Here are a small network's activations along a few directions, averaged over the inputs that share one value of a field.
Values that are neighbours, or in one group, have similar rows; names and order tell nothing.
Random noise pushes rows far along 3 fixed directions. That doesn't count. These rows show it; they differ only by the noise:
[ -23 -231  321 -109   33  -58  187   47   -2  111  -17  265  -20]
[-231 -190  587  -75 -475  227  415  515  104  -24   -6  144 -557]
[ -45 -173 -291  462  178  323 -184  132  -63   42   59 -240  675]
[-182 -223  299  -64 -487  295  131  551  230    6  181 -180 -478]
[ 114 -287 -116 -113  211  -88 -232  -89  107  197  198  -67  274]


Values of Dadi:
h5: [  52  272  -82 -333  -27  -16 -366   17  255  -63  144 -177 -403]
h1: [ 235 -172 -163  -41  630 -431  166 -901 -405  191 -121  399  558]
h3: [ -81 -234   44   77 -112   46   14  185  136  176  145 -344 -124]
h13: [ 180  304  176 -142  226 -428  100 -308 -103  -53 -403  670   37]
h10: [  33  119   85   30   42 -108   63 -484 -279 -161 -102   83 -169]
h4: [  87  105  168 -204  230 -430 -180 -418  313    3  123  -22 -382]
h11: [  53  194 -434  -61 -125   71 -135  306   73   24  -49  -39  -98]
h14: [ 194  201 -342  120  386  -33 -182 -129 -178 -129 -201  293  443]
h9: [   5  153 -128   76 -179  309  238  381 -129 -204 -249  133  132]
h6: [ 265 -114 -279 -295   34  -35 -220   45  -13  197  148  -79   96]
h12: [-169  129 -169 -134 -217 -104 -261 -163  -33    3  316 -454  -97]
h2: [-352  344  603  369  -75   54  504  201   41 -409 -312  286 -295]
h8: [  97 -255  342 -290  266 -267  140 -206  -34  192   -2  356  177]
h7: [-142   78 -120  546  -83  183  277 -203 -369  -24 -273 -122  396]
The values of Dadi form a ring.
- A walk along Dadi starts at h7 and steps to its neighbour h1. Put h3, h13, h6, h2 in the order it reaches them. => h3, h6, h13, h2
- Fewest steps between h8 and h4? => 6
- List every value one step from h11, in the order listed. => h14, h9

Values of Tup:
n13: [-174  413  463 -202 -176   11  194   96  -74 -257 -213  471 -580]
n10: [  56 -296  -37 -300  -72  -50    2  -50  -58  191  102  -67  -57]
n7: [ -86  291 -173  177 -272  142   24  213  117  -95   81 -250 -294]
n8: [   8  344  116   16  -47   59   38   57  -80 -219 -106   37 -346]
n5: [ -87  100  371  325  173  -24  259 -128  -85  -97 -249  185  271]
n11: [-199   69   61  474 -151  390  337  498 -144 -130 -347  270  288]
n12: [-102 -125  815  -42  267 -264  557 -236 -200  -18 -316  725  -55]
n9: [ -77   23 -311  451 -221  539   14  511 -106  -92  -65 -247  373]
n15: [ 216   61  -58 -312   52 -457  -97 -436  -23  129   47  149 -211]
n6: [ 100 -354  283 -425  196 -310  199 -405  -15  268   13  340  -60]
n4: [ -14 -255  298 -132  114  -91  149 -145   57  127   98  166 -122]
n1: [  96    4  -21 -386   -4 -417  -51 -362   87   30  211  -83 -253]
n2: [-243   51 -314  369 -184  257 -257  227   93 -115  135 -659   90]
n3: [  73 -147   34  -82  -30   13  186   40 -254   65 -125  241  139]
n14: [ -82   37  383  -31 -260  160  251  523  185 -100 -216  297 -393]
The values of Tup form a line.
- A walk along Tup starts at n14 and steps to its neighbour n11. Put n10, n8, n5, n6, n1 in the order it reaches them. => n10, n6, n5, n1, n8
- Fewest steps between n7 and n3? => 9
